Each row below holds a small network's activations on one input, seen along a few directions.
Each table varies a few parts of the input and shows all the possible inputs, shuffled.
Descriptions start from the smaller parts, as in this example, which fits no table here: one of 5 places around a ring, together with either a single point or one of 11 places around a ring or (one of 3 separate values, together with one of 6 places along a line).
Shared parts are said once, and a part with two or three values counts as separate values.
In the rows, 128 means zero.

Other details of the inputs vary at random and push rows far along two fixed directions, the same in every table; ignore that.

Rows:
R1: [170 129 120 139 107 138 122 178 133 130 163 103 149 119 145  79 128]
R2: [219 136 145 129 128 210 113 130 107 114  92 121 115  66 136 118 209]
R3: [ 99 134  94 137  85 106  89 167 139 149 131 115 162 148 166  98  66]
R4: [ 55 102 121 134 147  56 130 123 127 129 184 158 179 171 141 173  79]
R5: [ 60 119  99 136 109  54 146 150 134 144 134 136 159 184 154 154  53]
R6: [ 97 122 165 112 170 115 199  51 124 108  92 159  61 150  70 192 144]
R7: [114 129 139 117 176 113 180  72 131  92 125 132  53 143  57 202 157]
R8: [138 124 156 106 158 158 154  79 131 125 119 138 110 105  84 145 166]
R9: [201 151 116 125 102 190  77 164 143 124 127  75 100  83 115  71 162]
R10: [161 135 144 104 152 168 135  92 140 106 121 112  74 101  60 175 180]
R11: [177 144 122 133  69 166  69 190 143 165 113  97 158 105 174  29 113]
R12: [195 146 135 123 110 196  99 141 136 139 120  97 121  77 129  41 164]
R13: [ 82 116 139 127 161  83 181  91 126 125 133 151 125 156 113 151 118]
R14: [142 134 142 141 158 153 133  79 101  89  98 153  87 108 130 153 183]
R15: [137 128 153 103 132 160 137 105 128 140 102 137 109 118  99 145 144]
R16: [ 46 111 107 124 123  64 132 124 134 145 134 153 167 177 136 186  59]
R17: [ 66 113 109 147 133  67 108 139 126 125 183 146 167 164 158 123  74]
R18: [143 129  98 167  84 107 100 228 103 154 135 121 206 129 237  70 106]
Description of these inputs: one of 3 separate values, together with either a single point or one of 5 places around a ring.
Question: Changing only the choice among 3 separate values turns R14 into R2. The same change can be made to R9. Which row results?
Answer: R10
Question: Which other rows agree with R13 in the choice among 3 separate values? List them by row number.
Answer: R1, R5, R6, R7, R18
Question: Change only the place on the ring of 5 in R15. List by row number the other rows that result.
Answer: R4, R8, R10, R16

Rows:
R19: [200 138 151 130 148 176 132 126 117 117 134 114 102  85 125  81 194]
R20: [ 83 114 130 148 154  70 171 108 102 105 127 167 118 171 149 178 110]
R21: [110 119 124 134 129 101  91 167 118 148 167 139 195 127 182 115 114]
R22: [100 125 101 128 107 116  95 140 144 141 158 122 162 146 134 111  72]
R23: [102 117 132 138 164 125 135  64 109  92 132 162 117 132 116 174 140]
R24: [ 92 135 137 126 137 111 150  89 141 105 114 137  73 155  86 166 113]
R25: [123 130 127 149 131 114  97 149 119 130 154 132 152 122 170  81 136]
R26: [ 81 121 126 139 174  74 182  89 101 104 110 159 101 161 133 190 133]
R27: [110 127 111 162 100  96 104 172 114 126 129 137 157 146 194 105 102]
R28: [163 124 131 129 120 160 115 129 121 113 136 129 151  96 141 125 155]
R29: [174 150 118 111 114 182 103 126 144 131  94  91  84  98  91 120 149]
R30: [ 96 142  95 137  96  92 105 173 145 150 126 106 144 151 153 100  79]
R31: [180 145 132 121 108 189 122 116 154 111 127  97  86  90  84  78 154]
R32: [ 63 115 134 110 176  94 126  68 136 122 151 151 104 159  76 174 106]
R33: [197 133 139 111 110 191 142 129 153 127 132  92 112  94  78 101 163]
R34: [152 141 130  98 126 158 132 112 146 128 100 107  89 110  80 162 151]
R35: [144 114 115 152 105 115 120 179 121 139 155 127 202 124 181  95 116]
R36: [131 132 101 127  87 109 119 198 145 170 130  92 170 140 150 106  94]
R37: [123 122 115 131  84 101 125 186 143 160 141 110 165 151 145 121  81]
R38: [146 123 117 149 119 116 134 151 114 121 151 131 162 127 173  90 121]
R39: [190 146 132 113 103 196  99 128 146 123 100  97  82 101  90 114 147]
R40: [187 150 129 139 124 181 123 128 119 106  85 110  79  82 129 105 194]
R41: [102 124 130 123 160 116 149  96 109 108 103 152 114 131 124 204 152]
R42: [136 136 110 132  84 111 121 192 139 152 140 100 149 151 158  86  76]
R43: [ 54 121 178 116 180 114 189  22  85 141  61 225 123 152 122 173 140]
R44: [133 129 112 127 104 122 135 154 142 137 159 107 146 136 132  84  91]
R45: [ 96 119 133 101 144 108 119 115 143 142 161 134 134 136  97 150 113]
R46: [101 122 120 145 140 106  83 145 110 138 159 139 174 134 174 111 113]
R47: [121 125 132 104 134 143 138  94 150 117 143 129 119 129  83 159 125]
R48: [ 59 106 175  94 148 114 176  38 137 161  70 172 112 149 100 148  94]
R49: [119 120 105 150 114  93 127 188 115 150 125 127 183 138 186 128 114]
R50: [141 132 125 118 120 125 116 168 141 151 163  98 143 131 130  65 110]
R51: [122 125 133 146 144 125 142  84 116  91 131 151 108 119 125 134 151]
R52: [193 153 127 112 114 176 143 141 142 130  98  80  76 100  95  98 158]
R53: [189 132 137 126 109 180 110 149 119 116 105 121 124  94 142 130 169]
R54: [154 119 136 142 125 131 145 148 114 121 114 136 135 125 142 146 148]
R55: [ 76 115 131 142 161  98 139  77 102  98 113 174 105 154 127 207 121]
R56: [202 131 158 127 148 183 133 130 122 123 131 116 118  77 111 105 206]
R57: [150 137 126 132 146 165 120 102 108 107  89 127  90 101 121 155 173]
R58: [ 54 122 119 130 139  68 114 133 143 140 169 135 145 167 128 114  77]
R59: [113 128 109 119  84 108 100 177 145 156 141 119 165 150 151 132  74]
R60: [115 117 152 106 162 122 157  95 143 130 149 127 107 135  66 155 145]
Question: Describe the family of inputs behind these rows.
Answer: one of 2 separate values, together with either a single point or (one of 4 places along a line, together with one of 5 places around a ring)
Question: Changing only the choice among 2 separate values turns R22 into R23. The same change can be made to R31. Which row results?
Answer: R51
Question: Change only the choice among 2 separate values in R34. List by row number the other rows that result.
Answer: R41
